Each row below holds a small network's activations on one record, seen along a few directions.
Records have a field called FEVE. Each example row is followed by its value.
Records without FEVE are marked missing.
Other fields move the rows too, some of them a lot.
Random noise pushes rows far along 12 fixed directions. That doesn't count. These rows show it; they differ only by the noise:
[ 618 -778 -388  -83 -686 -592  160  191  299 -157   77 -177  136   33
  103   47  -11  146 -264 -231   20   20  228   30   71  480 -192  297
 -338  108  202 -402]
[ 247 -481  263 -256 -181 -168  249 -213 -163 -115 -168 -335   27  291
  -57  321 -118  -15  142 -122  163   46  257   56  512 -133 -355  628
 -278  -66  173 -130]
[-297 -260  -18 -353   80 -447  120   50 -303   45 -399  -86 -337  128
  114 -287  -62 -484  190  146  576  536  -90 -572  -27  133 -149 -571
  435 -183    1  524]
[-210 -149 -139   -1  123  194  241   -4   28  -17   78  426   18   75
   80 -125  -42 -233 -186  -85  -57 -172 -142  -38 -150  144  304  -64
   68   98  159   -3]
[ 443  236  397    0   92  351  220 -173 -107   62  -82  141  633 -279
  -76   64  299  253  -82  149 -124 -632   90 -443  -28 -578  -94 -103
 -180 -136 -191  156]
[  57 -148 -298 -111   21   -6  126 -132   88 -113   69  -13   44   72
 -126   -6 -169 -113   20   47 -103   52  -96 -137  160   90   34   11
   10   -7  293   11]
[-306 -391  223  -85  -53 -222   92   35  -98  -93   -7  -82 -476   42
  195 -199  314 -161  -86  -33  239  463  424  533 -148  275  139  -25
    8 -191   24  109]
[-462 -160 -314 -147  203   46    3 -302 -215 -102   81  395 -223  109
  -61 -262  -79 -317  133  116   -7    4 -144 -215    4  212  388  -52
  399  -39    3  142]
[ 188 -203 -226 -123 -209   89 -271 -144  -60 -507  306 -344 -476 -651
 -229  -47 -110  -37  275  570 -244  546 -165 -199 -259 -126   84 -396
  286 -380   83   96]
[ 255   -9  456   26   56  207  381  406   11  191  -88 -151  140  -45
  125  265   57  171 -182 -257 -145   88  -33  389 -196 -234 -236  110
 -301 -105  473 -216]
[-166  249  454 -165  399  157   82   44 -241  249   27 -179   66  373
 -120   20  158  -94   33  -86  -73   39  241  434  222  -72  -21  204
  -54  -46  -24  -83]
[ 242  -10  180   44 -286 -426 -297  144 -494   61  357 -190  -11  132
 -187  432  346  100  164  -25 -317  238  482  429  248  141 -399  482
 -587 -374  374 -243]
[ -39  200  235   41   26   18 -136  355 -154   93  283  157  131  166
   58   48  104 -329 -220    8   54 -212   46 -179 -323  207  293 -295
   45  349 -430  -21]
[ 480 -147 -188 -185 -196 -312  112  383    2  138  -71 -196  229  -34
  -48    4 -119  -18  -47  -30  -46  136 -206 -385  -42   97 -355 -254
  -29  -64  256 -135]

[-298 -535    4 -319  -58 -108  -23 -219 -524  -27 -186  239 -456  132
    9 -169 -109 -225  307  -33  111   94 -111   -5  204   64  -72  395
  286 -252 -165 -206]
kegog
[-103  -90  533    0 -139  109 -314   59 -279 -238  228 -257 -539  122
  -25  462  -70 -330  127   95  -90  347  115  454    5   -6 -102  266
 -336  -84  -44 -183]
bes
[ -95 -163   22 -136   29  -18  154  172  -68 -170  103 -112 -164  352
  -77  222 -349 -697  -61   26  138  376  -85  -95  307   64 -261 -170
 -343   61  443  131]
dop
[ 161 -163   59 -154 -177  149 -118   15 -225 -223  -39   81 -113 -241
    5  191 -255 -247  181  223   54  -49 -455 -675 -214 -220  -52 -184
  241    2 -190    3]
vusit
[ 339   71 -248    0 -253  -56 -290 -177 -219 -258  258   77  155 -125
 -305  344 -126 -236  167  335 -226 -111 -157 -639  234 -121 -316  -69
 -360 -159   77   82]
fifat
[ 455  -45 -322 -188 -222   -7 -234  353  -92  -14  336  258  254 -370
 -145 -462   43 -241 -195  305 -273 -262 -253 -720 -375  195  102 -664
  260    0 -541 -240]
lunon
[ 194  -67   71  -49  -82 -241  102  325   87  171   -3   91  173  161
   99 -195  361 -205 -340  -80   17  -10  265  215   29  243 -259 -315
 -464 -103   60  -34]
kegog
[-239  252  109  352  -60 -246 -209  -63 -160  -72   47  240 -102   87
  187  452  179 -109   68   35  132  100  152 -161 -142   52   27 -124
 -341  -58  227  461]
pamen
[ -22  587  153   87  390  117  131 -159  354 -135 -315 -725   62 -143
  -14  293 -155  282  250  253  288  475  -63 -295  -24 -447  -25 -534
  212   60  359  800]
degag
[-245  728  -22  351  367  293 -134  284   46  128  148   12  -62 -242
   14  337  -69  214   92  -16 -366  311 -507  120 -598 -105  190 -421
  106  -24  570  163]
fifat
[ 126   35  141 -218  365  523  486 -148  153  320 -202  480  564  118
  -96 -549  274 -171 -418  -74 -163 -713   48   72  340 -245 -141  -27
 -336 -158 -152 -109]
marib
[-236   90 -249  444 -288   38 -301  284  445 -449  664 -176 -445  -43
   67  332 -295 -320 -257  145   93  329   15  234 -458  482  579 -306
  -62  616  -33   87]
missing
[  36  -78  -69  -43  -69  447 -152   52  -79 -319  262 -169 -313 -186
 -179  410 -644 -243  219  130 -265  193 -642 -171 -103 -192   63   86
  156  151  141 -304]
fifat
[-321  116 -577  310  115  -29   81 -289  332 -131  123  515   99  -87
  105 -140  125  215 -119  -49 -231 -164  -54   16 -259  276  530 -164
   92   59  368  272]
savid
[ 157  280  -77   52   93  295  -45  -93  509 -242  179 -380  152  150
 -179  246 -275 -239 -147  152   46  -27  -39  -14  240  -60   75 -121
 -219  384  -84  137]
vusit
[  50  212 -196  140  -29 -406 -162 -290  156  162  -39  186  483  107
   52 -325  556  417 -152  -50  134 -499  515 -113   75  265  260  -88
  -13  147 -553  240]
kegog
[-117  480   99  111  340  246    8  133   54  188   19 -215  171   70
  -54  199 -198  276  109 -129 -117   14 -287   -7 -200 -131  313  -29
  389  305   61  -16]
lunon
[-127   39 -498 -195  210  320  -91 -477  133 -244  218   73  124  168
 -361 -346 -425 -377  109  312  -42 -415 -201 -503  421   31  424    6
  474  376 -582   63]
tuzu
[ 104   38  606  -11 -117 -298 -124   47 -141  125 -275 -372   15  447
  200  531  -98  115  115 -297  308   -8  148  -17   45   27 -144  458
 -123  323 -314  -89]
bes
[  67  237 -342  232   96  271  -52   73  470  -98  136  179  106 -231
   90   47 -171  201 -151    4 -325 -209 -469 -156 -537   99  452 -348
  213  269   80  -82]
pamen
[ 290 -106  593 -207 -177   41 -127  227 -456 -100   65 -335   31  140
  -41  481 -271 -244  217  102  135 -106  -94 -409   47 -307 -212  199
   39  231 -460 -184]
tuzu
[  57  441  151  -72  439  263   34 -228  -19  146 -249   38  148 -275
 -143 -224  391  148  106  240 -312   21  -21   48   46 -426 -323 -442
 -142 -666  313  287]
pamen
[-323   96  211  -64  198  -13  -40   54 -247  -22   38 -150 -241  548
  -38  455 -326 -436  216  -68  162  318  -64   54  312    9 -122  215
 -155  163  235  112]
lunil
[ 266  116 -476  145  -47  -63   65  454  332  122  340  260  332   75
    3  -47   38   55 -366 -183 -487 -112 -162   97 -238  421  105 -273
 -247  161  416 -324]
megi
[ 209   53  119  -49   38 -169  158  229  231  355   12  -46  444  415
   32 -248  422  128 -395 -320   -4 -360  493  517  215  323  -44  225
 -360  191 -224 -280]
vusit
[ 110  114    5 -190   56  111 -189  -76 -327  -64  146  -34  -19 -177
 -291 -158  202 -228  159  349 -292  155  142  -36  305 -175 -296 -173
 -125 -478  168   46]
degag
[-148 -463   62 -240 -155  121 -248 -180 -259 -346  223  -30 -503   75
 -114  135 -267 -286  262  122 -108  165  -77   84  197   69   57  473
   58  -46 -188 -355]
kimef
[-212  227  250   37  286  439  144  -76  131  146  -71  161  146  123
   24 -114   51 -103 -221 -107   63 -348  -11  186    8 -151  217  -10
  -38  193 -284   40]
marib
[  79  337 -339  320  -85 -170  -69  196  582   43 -134 -265   73 -326
  102  -33 -128  285 -140   38  274  238 -147 -223 -447   82  158 -564
  271  292  -72  332]
missing
[  32   66   72  471 -318 -213   -4 -164    2 -269  193  119   13 -181
   68  463  320   92  -62   47    3   81  478  192   53 -102 -135   78
 -725 -213  544  479]
savid
[   0 -168   96   57 -121 -238  168  140    6   25   63  356  245  291
  340  -27  171 -213 -324 -188  248 -319  270 -201 -114  255  211  -81
 -166  326 -140  101]
tafu
[ 499  159   56  -89 -138 -234 -151  201  -34   36   30 -397  127 -172
 -144   13  252  133   82  204 -168  206  141  -69   34  -91 -444 -323
 -259 -314   81   27]
lunil
[ 155 -326  498 -184 -324 -594 -120  656 -481  135 -102 -460 -428  -26
  242  130  181  -94  120  -22  264  675  179  179 -278  103 -451 -145
   -5 -245    1 -113]
tafu
[ -52 -145 -705  348 -429 -588 -137 -125  327 -249  214  -32  -66  207
   21  448 -229   31   20 -109  109  249   99  -66  147  521   20  212
 -317  261  646  179]
missing
[-530   37  392 -234  582  497  338 -270 -408  172  -72  435  -58  346
  -10 -194   37 -372   76  -49  -48 -199   75  261  429 -282   68  335
  -29 -214  167   15]
miset
[ 604 -626  362 -446 -271   -9  362  105  -31 -166 -334 -454   29 -242
  101 -123 -189  -75    4  180  326   59  -49 -433  112 -451 -434 -118
   83 -115 -274  -79]
tafu
[-342   39  177  133   60 -477  -45 -262 -191  166 -418  -45 -152  152
  309  281  147  565  327 -368  306  170  132  145 -143   77   98  423
  320    7   99  248]
posip
[ 183 -577 -237 -168 -329 -446  243  -10  285  -65 -397 -135  -25  180
  249 -164 -162  -16 -108 -216  512  -16   17 -324   69  279  -62   25
  158  278 -249   31]
lunil
[ 213  535  161  282  -83 -119 -601  105   58   11  333 -527  -10   35
  -99  649  -51  567  227  -71 -446  137  -10  354 -274  134  174  344
  -54  234  -42 -327]
bes
[-198  184  122 -117  435  444  289  131  106    7 -127 -137  -79   83
  -19   48 -461 -236   15  -20   32  214 -502  -95 -105 -249   86 -261
  276  159  218   83]
dop
[  -3  100  547  -56   68  123  -66  131 -241   25  -78 -301 -275 -419
   13 -191  263  179  124  189   19  300  143  319 -278 -351  -88 -197
  218 -361 -325   74]
savid
[ 298 -160  225  241 -359  459  -39 -179  476 -613  425  150   63 -339
  144   74  205 -216 -467  235   -8 -501  324  -52 -341  -28  555 -298
 -270  425 -698   63]
megi
[ 132  -97  229 -320   27 -183  -97 -169 -243  -25 -109 -546   63  339
 -175  202 -338   37  323  -17  231   68   28 -224  416 -136 -145  454
  236  204 -397 -136]
dop
[ 287 -416  -72  216 -449  249  112  436  215 -346  268   83 -235 -412
  238  407 -489   33 -184 -120 -160   28 -563  -77 -661   -5  256  -36
   56  365  269 -371]
posip
[ 167 -355  247 -233   28  250  308  121  177  -26  -82 -293  -39  169
    9  -39 -206 -154 -133 -150  -13   16    4  462  233  -81 -171  358
 -100   83  -66 -382]
tuzu
[ 185  -36   32  -29 -114 -139   37  449  -73  208    6 -216   76  123
  -52  102 -163  -72  -58 -173   59  174 -111   67   67   73 -247   68
  -75   85   75 -248]
lunon
[ 120 -414  -11  -18    8  278  536 -216  275   43 -577  193  -26 -630
  295 -278   82  740  -30 -189  -58  -60 -353   72 -449 -386   24  116
  292 -394  298  -50]
marib
[ 446   91  -78   76 -236 -150  -87  210  135   34  184  -44  437  287
  -63  492 -221  -12  -94 -196 -173 -277  -44 -309  244  116 -243  291
 -525  328  176 -260]
kimef
[ 246 -544 -218 -136 -210    2  251  176  211   58   54  493  181 -243
  173 -720  414   38 -495  -47 -139 -449  163  181 -179  271  129 -138
  -74 -118 -283 -413]
miset
[-286  127  226  180   19  -85 -206  168 -450  141  250  383   22   72
  159  114  297  187   42 -157  -59 -229  225  139 -290  188  338  281
   83   97 -180 -101]
degag
[ 518 -492  -52  -92 -343 -249  228   13  390 -224   23 -433    3 -116
   60  -67  165  306 -207  -55 -104  273  390  495  140   86 -242  129
 -411 -179  338 -201]
posip
[ 268 -171 -177  -12  -92  -65  186 -388  242 -193 -253 -194  105 -259
   47   52   -1  587  191   11  -42  -71  -46 -198  -68 -177   90  148
  225  -63   88   85]
megi
[ 343  113   98   18 -205 -308 -396  158   -7   37  105 -470   62 -109
  -58  183  101  416   92   10  -57   92  183   91  -64   38  -71  161
   87   95 -319 -259]
miset
[-406  557 -233  422  157  -88 -392 -470   39  -57   59   29  -71  -66
   16  464   80  686  389  -84 -197    8  -19   59 -253   25  519  337
  269   96  253  294]
kimef

Which value of FEVE does each new row have?
[-279  -31  271 -194  295   -6   20 -330 -482  155  -66  116 -142  172
  -67 -198  396  145  277  -38 -182   97  382  483  319 -109  -99  453
  -51 -504  147  -31]
lunil
[ 150   28 -148 -321   -2 -310 -541 -311 -557  -88  354 -399 -157  -97
 -429 -117  185  237  580  433 -453  317  261   85  407  -37 -159  272
  214 -527  -74 -205]
tafu
[ 127  -77  -90  -25    3  644 -131  -15  171 -307  409  472   15 -116
 -129  -95 -156 -546 -301  225 -415 -533 -320 -125 -130   13  250 -221
 -171  147 -356 -363]
pamen
[-165  329  173   26  201  123 -169 -105 -528  239 -167   56  -60 -202
 -102  278    3  404  473  -26 -267  101 -345  -78  -96 -412 -170  225
  207 -408  324    3]
marib
[ 452  355  268 -321   49  148 -420  -98  -95 -304  377 -629  157  185
 -530  162  -48 -580  147  619 -123   17  218 -347  580 -222 -358 -369
 -328   17 -597   69]
megi
[ 215  370  126   -3   30  -35 -306   75  200  -98  262 -590  120  271
 -181  252  -73  -46   19  106  -14   61  198   44  179   72   55 -105
 -100  389 -338   -1]
lunil
[-119  -16    1 -185  437   44  590 -388  285   82 -492 -337  194  412
  -15  -27 -221   71   87 -163  280   86   69   40  625 -281 -168  187
   25   63  552  384]
tafu
[ 111   22 -469 -272   42  -70 -176 -652  -82 -161  -57  -35   59 -340
 -444 -644  301  -69  232  610   -2   -3  263 -413  571 -203 -207 -328
   91 -603 -262  451]
vusit
[  65 -157  107  162 -313  -47   37 -213 -268 -287  142  342   62   36
  -13  470   80 -391   -8  146  172 -203  271 -379  301 -174 -247  171
 -706 -109  242  384]
vusit
[-293   34  -22  125   71  -70  196  276   14   92   53  215  -28  506
  153  237 -199 -440 -173 -296  175   23  -72   31   25  295  136  -26
 -161  403  303   88]
megi
[ -76  -80 -121 -189   85 -232  107  307   -4  397 -263  -17   66  184
  139 -367  -39  178  -48 -310  182  -45 -183  -43 -191  282  179   11
  566  246 -265 -235]
vusit
[  92   22  234  206 -225  335 -212 -366  141 -474   66  -89 -105 -180
   31  615 -326  -68   91  155   71 -292 -163 -344 -165 -294  225  101
 -139  325 -279  162]
bes
[ 170  144  -12  213 -156  125 -297    1  161 -189  384 -211  -98 -391
  -65  -39  212  408  -27  147 -275  -19  188  372 -344   48  400   16
  135   76 -422 -190]
megi
[ 275  267 -273 -109  118  294   53  528 -140  246  190  173  264  -92
 -359 -172 -249 -514 -128  165 -348   19 -516 -332  158 -129 -435 -507
 -192 -214  316 -187]
lunon
[-259  293 -310  -31  338  -52  -59   77 -200  192  149  120  -18   16
 -125 -218   39   20  169   45 -315  303 -112  162   -7   79   29 -144
  169 -319  500   87]
tuzu
[-245  496   72 -142  544  197  -20 -117 -215  138 -119  -68  107  -10
  -24  -93 -156  193  350   97  -76   46 -339 -425 -243 -274  306 -266
  738   27  -51  266]
tuzu
[ 523   44 -159   80 -336 -298 -217  319  398 -214  266 -619   -7 -264
  -71   91  104   65 -122  220 -155  453  207  168 -122  178 -217 -422
 -281  -52  102   23]
tuzu
[-111  -84  145 -145  315  319  301 -746  419  -51 -351   68  148  136
  -20 -515  281  -20 -219   61  138 -367  432  355  480 -144   99  146
 -225 -157 -335  241]
bes
